These are the activations of a small neural network, seen along a few directions. Each row is one input.
In each table, some parts of the input vary, and every possible input appears once, in random order.
Descriptions start from the smaller parts, as in this example, which fits no table here: values(2) and (point or line(9) or (line(6) and ring(8))).
Shared parts are said once, and a part with two or three values counts as separate values.
(in the rows, 128 means zero)

Other details of the inputs vary at random and push rows far along two fixed directions, the same in every table; ignore that.

A family of inputs:
x1: [ 92  46  97  97 144 118  51  48 114 154 167 134 178 212]
x2: [113 188 116 135 115 172 107 154 140 133 119 164  19 172]
x3: [149  95 138 167 142  80 151 149 124  92 132  94 142 103]
x4: [136 120 162 146 144 199  99 141 189 153 145 147  33 155]
x5: [159 160 134 125 124 105 170 156 125 131 114  82 169 117]
x6: [121 167 135 125 138 213 132 152 172 152 110 160  46 154]
x7: [128 145 112 151 126  91 166 155 106  97 107 119 144  94]
x8: [147 161 113 126 123  98 181 155 110 108 111  76 160 128]
x9: [149 145 112 132 120  78 169 150 102 110 113  91 169 122]
x10: [ 83  54 100  93 136 150  50  27  95 123 144 155 194 194]
x11: [100 179 120 150 135 196 119 152 154 137 114 184  14 128]
x12: [125 188 134 133 108 204 117 163 163 155 120 155  19 173]
x13: [149 120 156 115  98  67 148 146 112 105 142  88 130  95]
x14: [ 62  83  73  84 152 131  97  57 102 139 137 160 199 195]
x15: [179 128 144 148  98 100 130 140 106  91 116  80 146 115]
x16: [121 150 173 100 101 190  99 141 171 154 152 139   7 159]
x17: [108  52 120  83 139 153  41  25 116 161 157 161 211 169]
x18: [134 147 122 153 139 107 165 157 123 112 115 137 141  75]
x19: [135 134 121 145 145 107 175 152 116 112 109 122 164  82]
x20: [148 148 129 148 127  77 140 146 116 143 119 135 157  60]
x21: [167 108 151 160 125 114 140 133 115  91 113 113 165  69]
x22: [118 120 148 156 146 212 112 148 183 123 142 158  18 156]
x23: [ 91  92  85  76 136 131  82  60 111 177 143 146 198 195]
x24: [196 129 161 144  98 102 123 136 118 118 125  87 159 100]
x25: [145 156 114 143 110  84 161 158 106 112 115 105 143 114]
x26: [148 142 134 127 142 117 175 153 134 130 114  99 178  88]
x27: [159 157 124 145 108  64 138 148 107 144 125 119 155  85]
x28: [ 57  38 115  68 141 124  67  30 113 151 174 173 195 150]
x29: [150 110 177 119 117  84 145 140 133 132 142 114 150  56]
x30: [ 95 176 108 146 128 173 118 145 141 122 110 171  24 149]
x31: [182 108 155 153 123  80 132 151 137 135 148  83 145 105]
x32: [118 178 136 134 134 206 120 157 178 151 114 171  27 146]
x33: [129 150 117 137 141 102 193 149 110  93 106  95 166 112]
x34: [ 59  95  85  85 164 169 106  61 126 150 132 157 183 175]
x35: [126 110 157 130 116  77 158 145 112  90 133 104 132  80]
Each input here is: ring(5) and (values(3) or line(4)).
- The inputs of x31 and x4 match in every part but the ring(5) part. If x27 is changed in the same way as x31 into x4, which row does it become? => x20
- Change only the values(3) part in x22. List by row number the other rows that result. => x21, x28
- Which other rows agree with x2 in the ring(5) part? List them by row number. => x1, x8, x9, x13, x15, x25
- Start at x34 and move only the line(4) part, one step at a time. The first step leads to x19. Which rows follow, in order? => x18, x11

A family of inputs:
x36: [142 121 140 139 125 119 139 137 127 115 126 117 130 110]
x37: [138 145 140 142 122 130 137 150 136 121 124 129  94 114]
x38: [135 135 144 139 127 128 142 147 137 121 126 125 108 106]
x39: [139 117 135 139 131 106 139 130 121 116 127 119 150 103]
x40: [110  80 118 104 134  96 108  83 108 139 146 130 198 129]
x41: [120 107 122 109 126 121 103  99 122 145 141 133 156 146]
x42: [115 119 124 115 131 135 105 107 130 146 137 145 135 141]
x43: [119 117 125 111 124 136 102 109 129 141 141 131 125 157]
x44: [151 145 141 142 117 137 132 151 137 119 123 114  92 131]
x45: [129 147 115 140 133 120 155 144 121 111 110 122 136 117]
x46: [145 116 136 133 123 101 138 130 120 115 133 104 150 115]
x47: [135 141 114 132 130 104 147 133 111 124 117 119 166 114]
x48: [110  97 116 119 139 124 109  97 120 134 137 142 163 132]
x49: [146 136 140 134 120 118 137 143 130 129 126 120 122 110]
x50: [109 108 116 118 134 122 107 101 121 139 138 145 148 134]
x51: [148 148 151 148 121 155 140 162 147 111 120 118  68 123]
x52: [140 157 142 150 124 155 139 162 146 121 118 135  67 117]
x53: [113  98 120 115 138 126 105  93 122 138 139 140 167 137]
x54: [147 117 131 131 119  88 132 128 113 121 133 105 161 114]
x55: [141 123 134 134 120  97 136 133 118 121 129 117 145 106]
x56: [175 111 142 145 121  33 173 147  97 105 127  72 213  60]
x57: [108  86 113 115 139 100 112  89 110 135 142 138 190 123]
x58: [128 146 117 129 128 103 150 140 114 124 119 121 148 111]
x59: [116  95 124 108 133 118 109  95 121 141 141 133 170 135]
x60: [114 138 129 122 131 168 110 127 147 145 131 154  84 146]
x61: [ 97 138 104 115 140 172 116 113 136 136 120 151 114 166]
x62: [138 137 140 140 131 134 145 147 139 127 125 129 112 104]
x63: [140 140 142 135 119 124 138 148 134 126 127 123 105 113]
x64: [ 96 143 108 112 139 172 119 118 140 141 121 153 104 163]
x65: [140 146 137 143 127 139 136 148 138 128 121 132 100 113]
x66: [ 93 145 109 114 137 171 122 124 139 135 122 153  92 161]
x67: [126 147 115 130 130 109 157 145 119 122 116 119 141 121]
x68: [145 149 145 145 118 148 135 157 142 119 120 126  74 123]
x69: [147 147 144 140 118 143 135 152 140 126 122 125  91 120]
x70: [ 98 142 105 110 137 162 120 117 134 144 123 147 114 171]
x71: [129 145 115 134 127 102 150 139 111 117 117 120 148 112]
x72: [137 124 141 137 124 119 140 139 129 116 128 119 123 109]
x73: [150 123 140 139 123 115 137 139 126 114 128 104 133 118]
x74: [151 143 150 144 122 145 141 155 143 117 122 116  91 118]
x75: [123 126 128 113 124 152 102 115 138 144 137 134 108 162]
x76: [115 100 119 111 126 113 101  93 114 137 143 133 159 146]
x77: [131 160 118 142 129 136 156 156 129 113 108 122 107 132]
x78: [107 114 125 118 137 141 114 112 133 138 136 146 126 134]
x79: [124 144 115 136 132 112 156 143 118 112 113 122 139 114]
x80: [ 94 144 104 116 135 165 120 122 133 132 122 148  96 174]
x81: [107 100 121 116 137 126 107  98 123 133 140 141 149 139]
x82: [124 121 125 116 125 152  98 110 134 141 136 133 116 166]
x83: [149 140 147 136 122 136 140 151 141 122 126 110 101 123]
x84: [137 141 140 137 124 124 137 146 134 127 126 129 106 110]
x85: [132 161 123 133 127 129 150 150 128 127 114 125 119 119]
x86: [140 130 137 142 132 126 143 141 133 123 125 125 129 102]
x87: [141 114 137 134 125  98 138 129 119 116 132 110 152 109]
x88: [115 139 135 118 122 173 103 128 149 140 135 145  65 162]
x89: [146 133 145 140 124 136 140 146 137 120 124 120 110 112]
x90: [100 137 102 116 135 156 109 110 124 134 124 149 120 165]
x91: [121  98 122 111 131 131 101  95 123 137 141 125 160 154]
x92: [139 127 140 135 130 118 141 137 131 126 127 124 134 104]
x93: [146 113 138 129 125  94 140 127 118 124 132 108 168 104]
x94: [121 103 119 111 127 123  98  94 119 142 140 133 162 150]
x95: [115 125 126 120 131 154 102 113 137 142 132 148 112 149]
x96: [142 107 135 128 125  83 141 124 112 121 135 107 177 100]
x97: [100 137 101 113 138 161 116 112 130 139 122 145 125 173]
x98: [149 147 143 143 118 140 134 153 138 119 122 120  86 124]
x99: [112 111 118 118 132 135 100 100 125 138 137 146 137 147]
x100: [134 131 132 135 127 110 138 138 126 130 128 129 132 102]
- The inputs of x53 and x38 match in every part but one. If x95 is changed in the same way as x53 into x38, which row does it become? => x84
- The inputs of x100 and x52 match in every part but one. If x67 is changed in the same way as x100 into x52, which row does it become? => x77
- Describe the family of inputs behind these rows. => ring(5) and (values(3) or (values(2) and line(5)))
- Change only the ring(5) part in x63. List by row number the other rows that result. => x49, x55, x68, x69
- Change only the values(3) part in x80. List by row number the other rows that result. => x71, x79
- Which other rows agree with x42 in the ring(5) part? List them by row number. => x41, x49, x59, x60, x62, x64, x70, x75, x83, x85, x92, x93
- Change only the values(2) part in x82. List by row number the other rows that result. => x91

A family of inputs:
x101: [116 136 142 156 143 154 146 156 150 116 123 155  79  84]
x102: [ 58 122  78 105 152 177 104  85 125 128 116 172 134 193]
x103: [162 130 125 126 114  33 158 140  90 132 123 101 231  68]
x104: [133 182 129 130 119 145 147 164 139 138 113 143  76 116]
x105: [ 83 113  94  92 145 180  88  73 123 137 128 149 144 207]
x106: [174  63 160 141 116  39 129 114  98 114 154  79 212  67]
x107: [152 171 141 136 106 143 128 159 144 145 123 126  74 135]
x108: [208 159 162 156  92  43 168 182 112 111 124  65 140  70]
x109: [ 77  87 127 109 151 172  87  82 146 152 148 181 112 154]
x110: [103  53 122  99 143 104  87  58 116 147 158 145 219 119]
x111: [145 155 133 145 126 165 148 161 140 111 112 105  76 160]
x112: [120  76 104  97 125 101  94  73 105 126 149  96 193 187]
x113: [152 120 164 146 123 162 123 149 158 126 136 126  66 108]
x114: [120 169 124 143 137 163 165 164 139 104 102 121  83 140]
x115: [117 185 115 140 128 139 147 158 137 132 109 156  81 111]
- The inputs of x102 and x111 match in every part but one. If x115 is changed in the same way as x102 into x111, which row does it become? => x107
- Describe the family of inputs behind these rows. => values(3) and line(5)

A family of inputs:
x116: [112 110 119 106 134 149  91  93 132 160 141 153 147 153]
x117: [126 113  96 119 144  62 165 116  92 121 119  97 242 110]
x118: [137 163 152 138 121 210 110 156 174 137 125 140  10 162]
x119: [184 188 167 166 110 146 167 207 160 118 109 102  42  94]
x120: [147 197 136 150 119 144 191 202 143 101  99  96  56 123]
x121: [ 74 124  95  92 145 148 121  93 121 142 128 152 154 163]
x122: [112 187 108 143 135 196 140 157 147 122  97 158  54 156]
x123: [101  99 127  99 129 145  83  86 129 152 148 153 136 152]
x124: [105  95 131 105 129 146  87  87 131 142 147 149 133 150]
x125: [145 200 129 162 122 133 183 194 130  98  91 123  75  93]
x126: [188 141 151 148 102  49 168 168 110 115 126  76 162  72]
x127: [ 95 132  79 114 141 135 109  95 109 135 120 148 164 171]
x128: [105 106  94 117 149  58 162 111  95 125 124 124 231  96]
x129: [ 79 122  79 115 147 120 112  93 106 136 125 166 166 149]
x130: [111 101 123 106 134 153  87  87 133 155 143 151 146 157]
x131: [106 114 125 100 125 144  90  96 132 157 144 153 131 149]
x132: [115  86 130 116 136 153  93  87 133 134 141 140 144 152]
x133: [ 99 108 120 110 134 141  91  99 134 157 149 164 122 144]
x134: [136 153 154 142 125 206 119 152 169 129 122 144  30 147]
x135: [ 95 137  81 108 127 133 106  99 106 131 124 143 144 183]
x136: [187 112 160 157 108  50 165 159 108  91 128  67 167  72]
x137: [155 150 122 146 137  66 205 166 107 106 100  90 203  66]
x138: [162 170 169 168 119 142 165 199 157 112 118 123  34  76]
x139: [188 131 156 149 104  50 165 164 109 110 126  74 163  74]
x140: [170 118 155 164 123  54 173 161 114 102 128  99 161  42]
x141: [104  85 134 107 130 151  88  85 130 133 147 144 130 150]
x142: [117  99 131 106 120 141  84  93 129 140 150 129 121 177]
x143: [152  66 131 128 131  59 122  94  98 117 144  94 233 100]
x144: [ 97  76 127 116 139 143  87  85 130 134 153 153 130 145]
x145: [137 157 158 142 123 211 111 156 173 129 125 136  10 163]
- Describe the family of inputs behind these rows. => line(5) and (values(2) or line(4))
- The inputs of x117 and x137 match in every part but the line(5) part. If x145 is changed in the same way as x117 into x137, which row does it become? => x134
- Change only the values(2) part in x128. List by row number the other rows that result. => x129
- Start at x126 and move only the line(4) part, one step at a time. The first step leads to x139. Which rows follow, in order? => x142, x136
- Start at x144 and move only the line(5) part, one step at a time. The first step leads to x141. Which rows follow, in order? => x132, x143, x136
